These are the activations of a small neural network, seen along a few directions. Each row is one input.
Each table varies a few parts of the input and shows all the possible inputs, shuffled.
A made-up example of a description, with smaller parts first: one of 3 separate values, together with either a single point or one of 11 places around a ring or (one of 6 places along a line, together with one of 8 places around a ring).
Shared parts are said once, and a part with two or three values counts as separate values.
In the rows, 128 means zero.

Other details of the inputs vary at random and push rows far along two fixed directions, the same in every table; ignore that.

Rows:
row 1: [142 176 143 162  10 140 162 162  47 115 144]
row 2: [193 209 115 156 108 117 150 118 227 124 108]
row 3: [154 166 125  89 141 149 161 115 104 119 124]
row 4: [ 74  76 134 192  89 104  81 152 122 141 135]
row 5: [ 52  40 124 187 107 102  44 150 131 137 134]
row 6: [119  95 108  73 198 139  98 105 141 118 120]
row 7: [122 100 120 105 208 127 119 111 167 132 121]
row 8: [158 112 136  91 158 119 149 112 164 133 133]
row 9: [135  75 123  75 173 120 104 104 164 128 129]
row 10: [154 111 122  56 145 125 127 107 139 118 137]
row 11: [ 75  71 132 185  87 114  75 149 112 135 131]
row 12: [202 240 138  74 108 153 231 115  86 120 132]
row 13: [ 76 142 138 221  79 125 116 164  85 141 128]
row 14: [ 73 130 118 178  67 140  90 162  53 116 132]
row 15: [129 205 149 203  49 144 181 164  58 131 132]
row 16: [154 169 130  99 144 145 168 115 112 126 123]
row 17: [120 101 122 105 208 128 118 105 166 137 117]
row 18: [121  98 116  94 205 131 113 111 159 125 122]
row 19: [142 130 117  78 179 142 136 113 133 116 125]
row 20: [ 37  63 119 206 139 113  51 152 125 140 123]
row 21: [157 113 138  90 157 118 148 106 163 138 129]
row 22: [137  76 126  85 176 116 113 110 173 129 131]
row 23: [160 116 142 101 162 115 153 113 173 139 132]
row 24: [143 185 161 194  20 128 179 157  71 140 137]
row 25: [141 127 112  68 176 146 129 112 125 110 126]
row 26: [178 229 105 165 135 131 149 120 212 122  98]
row 27: [138 134 116  75 176 136 134 109 133 122 126]
row 28: [ 54  45 135 208 115  94  56 152 148 150 132]
row 29: [ 75  67 123 164  81 123  61 149  96 122 134]
row 30: [122 105 129 115 212 124 123 107 175 144 116]
row 31: [221 210 139  46  77 152 218 117  84 106 143]
row 32: [138 179 143 159   8 134 160 158  48 120 145]
Description of these inputs: one of 2 separate values, together with either a single point or (one of 3 separate values, together with one of 5 places along a line).
Change only the choice among 3 separate values in row 19. List by row number the other rows that result. -> row 3, row 27

Rows:
row 33: [156 168 129 108  98 136 163 126 107 120 132]
row 34: [147 118 119  75 174 130 135 105 152 123 128]
row 35: [158 167 135 110 102 135 164 130 104 124 134]
row 36: [156 169 131 107 103 142 160 126 100 119 129]
row 37: [154 164 136 112 107 137 172 127  98 125 134]
row 38: [ 97 123 134 172  87 136 116 151  77 127 131]
row 39: [157 166 132 110 100 135 167 127 105 124 133]
row 40: [ 91  75 123 138 152 123  83 128 136 130 125]
row 41: [ 89  75 122 137 156 127  83 129 130 127 124]
row 42: [151 119 121  75 165 121 133 105 164 126 127]
row 43: [102 125 136 174  74 122 114 151  96 130 135]
row 44: [160 168 135 111  96 133 162 123 111 127 133]
row 45: [148 120 122  75 176 131 132 108 152 123 130]
row 46: [ 92  73 123 141 149 115  89 129 141 134 129]
row 47: [ 96 125 132 170  87 135 114 154  79 122 133]
row 48: [147 156 120 118 187 119 139 104 196 138 112]
row 49: [155 165 139 112 109 138 170 130  97 124 135]
row 50: [100 124 135 173  77 128 113 148  90 129 131]
row 51: [ 96 126 124 169  83 137 112 151  81 120 132]
row 52: [103 128 130 170  69 125 106 148  97 128 130]
row 53: [159 164 141 114 100 131 169 124 108 131 133]
row 54: [101 128 129 169  73 129 106 149  91 125 129]
row 55: [144 116 123  76 181 133 139 107 146 123 126]
row 56: [ 99 126 130 170  81 131 111 155  85 125 133]
row 57: [ 88  73 126 139 159 127  88 131 129 132 125]
row 58: [ 97 128 127 169  84 137 109 154  81 120 134]
row 59: [148 155 121 119 189 118 141 105 194 141 113]
row 60: [ 89  76 115 135 155 126  84 132 131 126 126]
row 61: [145 114 124  78 183 132 142 107 144 126 128]
row 62: [151 114 133  81 171 122 141 104 160 137 128]
row 63: [158 168 134 110 101 136 162 128 106 122 136]
row 64: [169 145 118 122 169 121 133 111 216 126 112]
row 65: [149 119 122  75 174 133 132 104 151 125 126]
row 66: [ 90  73 127 140 155 123  88 130 134 135 126]
row 67: [ 99 123 135 173  83 131 116 150  83 129 131]
row 68: [ 98 127 127 169  83 139 109 149  80 122 130]
row 69: [146 116 124  77 177 129 139 106 151 125 127]
row 70: [176 190 130 157 102 130 167 132 164 126 118]
row 71: [ 92  76 119 136 151 123  80 130 135 130 124]
row 72: [157 165 137 113  97 130 169 125 111 127 134]
row 73: [ 88  78 113 133 152 127  80 131 133 122 125]
row 74: [ 90  77 118 135 156 126  81 135 131 126 127]
row 75: [ 99 129 127 168  79 132 107 154  87 121 132]
row 76: [118 148 131 219  78 121 116 154 150 130 118]
row 77: [149 117 128  78 174 125 137 108 156 128 129]
row 78: [101 122 140 176  77 122 119 153  95 135 136]
row 79: [176 192 130 157 101 131 165 130 166 125 119]
row 80: [ 95  79 121 138 143 114  79 130 149 132 131]
row 81: [151 163 137 112 113 143 175 129  93 124 133]
row 82: [151 118 122  78 166 121 135 103 164 129 129]
row 83: [ 94  76 121 137 147 119  80 129 141 133 125]
row 84: [110  98 125 188 150 112  92 135 199 138 114]
row 85: [150 114 128  81 170 119 142 104 161 133 130]
row 86: [155 165 136 112 101 134 169 126 105 124 133]
row 87: [ 94  76 119 139 142 112  84 129 148 134 128]
row 88: [149 113 131  81 171 120 144 105 161 135 130]
row 89: [ 97 161 130 214  96 121 120 150 129 143 118]
row 90: [154 170 130 106 108 145 160 131  95 115 132]
row 91: [150 115 130  79 175 125 139 104 154 132 127]
row 92: [149 157 116 116 186 120 136 106 195 138 111]
row 93: [102 124 136 174  73 124 113 147  95 132 131]
row 94: [147 113 129  80 175 124 144 106 156 133 129]
row 95: [150 115 130  79 176 123 139 108 155 131 131]
row 96: [159 165 141 114 101 129 169 128 109 130 137]
row 97: [155 166 132 108 109 146 164 128  92 121 129]
row 98: [158 168 134 110 100 138 162 124 105 124 132]
row 99: [ 90  78 114 134 148 122  80 130 139 124 125]
row 100: [146 115 127  77 184 133 139 110 144 125 130]
row 101: [ 90  79 116 133 152 129  76 130 132 123 123]
row 102: [152 164 140 112 114 144 172 132  92 124 135]
row 103: [156 167 131 110  99 136 165 125 107 123 134]
row 104: [ 95  80 120 136 141 114  77 131 149 129 128]
row 105: [ 92  73 129 141 152 117  89 133 141 136 130]
row 106: [149 160 114 114 184 121 132 105 197 134 110]
row 107: [155 166 137 110 107 139 167 130  99 121 134]
row 108: [ 92 118 112 177 160 113  81 127 183 140 112]
row 109: [175 188 136 160 105 128 172 131 163 129 120]
row 110: [154 164 141 113 110 139 172 131  98 126 135]
row 111: [ 98 125 127 170  80 131 114 152  85 125 131]
row 112: [ 96  76 122 138 142 114  80 128 146 135 126]
row 113: [ 96 121 135 174  83 131 121 152  84 130 133]
row 114: [156 163 142 114 105 136 171 126 103 131 132]
row 115: [ 94  80 119 135 146 118  77 132 144 127 128]
row 116: [160 167 136 111  98 131 164 129 110 127 135]
Describe the family of inputs behind these rows. -> one of 6 places along a line, together with either one of 2 separate values or (one of 3 separate values, together with one of 4 places along a line)
The inputs of row 90 and row 100 match in every part but the place on the line of 6. If row 42 is changed in the same way as row 90 into row 100, which row does it become? -> row 85
The inputs of row 102 and row 74 match in every part but the place on the line of 6. If row 66 is changed in the same way as row 102 into row 74, which row does it become? -> row 71
The inputs of row 73 and row 60 match in every part but the place on the line of 6. If row 106 is changed in the same way as row 73 into row 60, which row does it become? -> row 92
Change only the choice among 2 separate values in row 64. List by row number the other rows that result. -> row 106
Change only the choice among 3 separate values in row 67. List by row number the other rows that result. -> row 37, row 49
Change only the choice among 2 separate values in row 109. List by row number the other rows that result. -> row 59

Rows:
row 117: [108  68 121 113 168 123  89 123 150 126 128]
row 118: [109 167 134 193  79 136 138 151  89 133 123]
row 119: [143 160 143 210  37 106 136 153 153 138 129]
row 120: [106  56 130 103 161 114  94 118 144 135 134]
row 121: [101  85 115 117 171 118  85 119 157 130 124]
row 122: [115 135 136 151  49 130 128 149  68 124 140]
row 123: [114 167 129 192  78 144 133 154  91 123 121]
row 124: [207 186 133  32 146 139 201  95 132 121 133]
row 125: [207 179 142  37 151 138 210  96 129 128 135]
row 126: [110  57 124 103 161 122  90 121 144 125 132]
row 127: [ 98  96 110 126 179 120  86 120 163 130 120]
row 128: [114 151 133 174  69 139 133 156  78 120 132]
row 129: [101  79 124 122 176 117  94 120 155 136 126]
row 130: [107 162 134 183  77 133 139 154  83 130 130]
row 131: [205 212 126  60 162 145 201  94 150 124 118]
row 132: [102  90 113 131 184 126  90 125 161 125 121]
Describe the family of inputs behind these rows. -> either a single point or (one of 3 separate values, together with one of 5 places along a line)
Change only the place on the line of 5 in row 131. List by row number the other rows that result. -> row 121, row 122, row 124, row 127
Change only the choice among 3 separate values in row 121. List by row number the other rows that result. -> row 128, row 129
